A small network was trained on invented records. Each row is its activation on one of them, seen along a few directions.
Records have a field called Nen. Each example row is followed by its value.
The largest differences between rows may come from other fields.
In the rows, zero is written as 500.
Strong random noise was added to every row along 12 fixed directions; ignore it. To show where, here is one row again and again, with new noise each time:
[620 451 663 301 490 735 655 607 505 322 455 214 522 248 743 357 390 399
 617 376 478 576 353 572 533 371]
[494 491 475 453 361 494 749 562 299 336 638 241 342 343 580 635 456 685
 461 450 515 392 785 641 333 420]
[385 462 109 508 457 335 474 579 439 716 736 556 510 542 498 650 515 462
 517 551 613 433 727 609 395 527]
[564 433 523 461 523 613 600 581 512 664 429 585 723 550 594 430 500 493
 372 386 601 561 505 550 521 585]
[505 599 291 650 257 120 263 626 556 708 508 561 514 658 388 547 258 574
 566 556 715 503 468 701 730 629]
[633 540 512 371 450 363 675 712 519 552 616 467 378 666 472 662 314 590
 373 398 639 391 506 638 522 608]
[550 512 473 535 295 483 498 459 305 507 356 208 554 319 656 407 358 479
 523 388 777 513 645 796 514 446]
[483 417 631 267 665 672 714 644 895 503 648 719 395 448 393 569 572 531
 517 607 152 570 254 191 503 507]
[414 381 552 563 849 641 197 193 693 664 557 950 626 665 213 442 627 552
 319 693 347 741 431 357 555 436]
[517 535 425 632 247 371 266 408 519 744 273 429 601 381 539 306 323 447
 569 509 758 640 462 723 632 524]
[376 574 336 422 404 477 617 667 635 477 536 494 563 413 470 588 590 357
 702 436 628 358 525 506 703 515]
[451 738 602 449 426 519 564 368 620 410 238 519 529 462 460 452 833 364
 466 331 578 469 411 395 504 560]
[708 400 468 264 673 447 581 401 520 511 389 543 559 453 352 709 287 604
 186 781 357 542 658 483 531 543]
[505 469 362 335 536 592 641 319 475 839 570 535 422 445 478 518 533 375
 282 419 791 434 780 666 283 482]

[405 641 530 597 340 482 381 353 589 393 394 546 535 344 248 435 455 612
 597 635 522 428 631 496 845 405]
b6
[625 354 456 490 450 507 591 693 442 599 538 434 579 453 694 448 298 593
 533 601 320 563 494 460 402 553]
b8
[685 424 615 442 801 537 306 453 503 592 659 594 406 758 580 394 397 474
 319 503 347 690 244 476 290 497]
b10
[525 402 530 451 629 631 359 358 550 719 620 531 401 488 391 367 252 318
 565 484 844 504 506 738 652 349]
b5
[340 381 423 609 407 417 539 540 639 712 445 546 455 404 309 623 401 577
 559 618 649 395 662 578 664 566]
b10
[561 627 416 362 488 415 525 319 607 676 312 612 530 507 398 530 618 386
 305 533 551 469 562 418 444 623]
b7
[210 230 583 460 583 756 737 679 845 586 479 614 594 260 344 650 610 432
 703 564 507 460 446 381 722 499]
b3
[406 509 311 606 644 575  86  87 483 607 366 664 749 435 357 301 628 347
 559 736 420 602 663 411 620 359]
b3
[205 245 726 728 864 587 392 256 384 360 532 513 306 641 239 787 673 398
 535 399 910 443 530 691 462 388]
b9
[595 634 249 432 548 256 456 537 354 413 348 477 778 656 485 688 560 495
 310 554 463 384 688 493 607 646]
b5
[645 526 757 238 814 760 567 435 638 154 414 601 605 522 447 473 594 524
 373 545 133 574 309 247 670 417]
b1
[291 245 429 782 449 554 533 395 457 788 399 671 628 419 394 522 590 656
 498 674 510 507 822 429 398 555]
b11
[629 706 333 377 354 310 556 745 450 296 541 332 573 581 504 606 352 466
 641 455 518 249 575 534 808 549]
b4
[543 572 505 520 606 506 535 488 344 548 696 569 406 780 513 508 543 464
 383 302 726 386 585 608 374 513]
b2
[471 567 576 449 553 383 444 454 603 637 473 476 227 666 439 567 628 237
 514 324 725 453 252 500 284 596]
b4
[481 398 455 616 417 553 456 432 288 513 546 330 453 356 679 370 422 483
 643 519 550 547 614 610 333 383]
b1
[606 485 436 450 566 515 466 370 426 676 593 620 487 573 449 485 396 548
 291 582 555 512 652 571 396 483]
b8
[649 552 281 276 572 576 394 519 585 644 725 535 469 456 650 301 315 172
 697 539 548 532 361 533 551 376]
b9
[337 609 558 690 499 549 224 399 540 459 630 642 554 630 400 330 633 562
 540 394 530 602 393 549 632 388]
b6
[470 634 623 494 210 709 675 461 741 762 568 626 380 354 463 186 503 591
 587 372 577 444 558 465 588 447]
b11
[593 844 459 516 229 514 573 346 430 531 413 527 505 451 587 216 662 579
 432 417 407 423 690 386 406 507]
b2
[632 616 480 483 431 333 367 514 456 405 607 462 382 580 555 471 414 601
 456 555 294 597 381 466 376 494]
b7

Which value of Nen does each new row have?
[708 740 259 269 512 530 516 592 517 649 627 684 723 706 644 335 539 252
 397 333 623 432 464 501 576 548]
b11
[410 624 601 558 442 216 525 574 529 359 494 399 191 718 317 799 600 494
 535 365 666 306 400 511 460 632]
b4
[560 265 838 481 482 704 776 341 621 583 124 498 451 164 354 542 286 555
 413 644 670 539 564 541 606 506]
b9
[561 602 526 549 206 540 709 566 564 790 491 586 432 458 659 277 521 578
 491 375 525 495 511 443 321 605]
b9
[374 407 702 676 625 844 501 330 495 690 636 807 621 639 337 329 556 627
 323 314 817 548 643 692 658 391]
b2
[563 537 808 241 489 656 949 401 762 442 300 504 207 219 349 614 556 508
 360 552 416 416 476 301 411 531]
b2
[385 358 513 636 447 496 638 775 438 628 647 385 370 575 708 524 548 469
 634 291 623 433 438 567 262 587]
b10
[329 196 544 599 703 608 576 578 397 294 623 455 519 416 459 744 492 594
 599 594 480 523 585 562 521 401]
b9
[500 515 644 624 548 400 385 286 421 533 474 508 251 654 452 522 599 536
 365 464 545 577 437 491 170 517]
b11
[700 458 628 562 401 429 458 580 506 496 251 576 721 506 509 450 211 662
 405 646 464 639 402 535 751 616]
b1
[533 895 272 441 312 432 398 529 568 611 796 652 485 661 593 222 669 518
 518 361 303 443 507 356 439 489]
b6
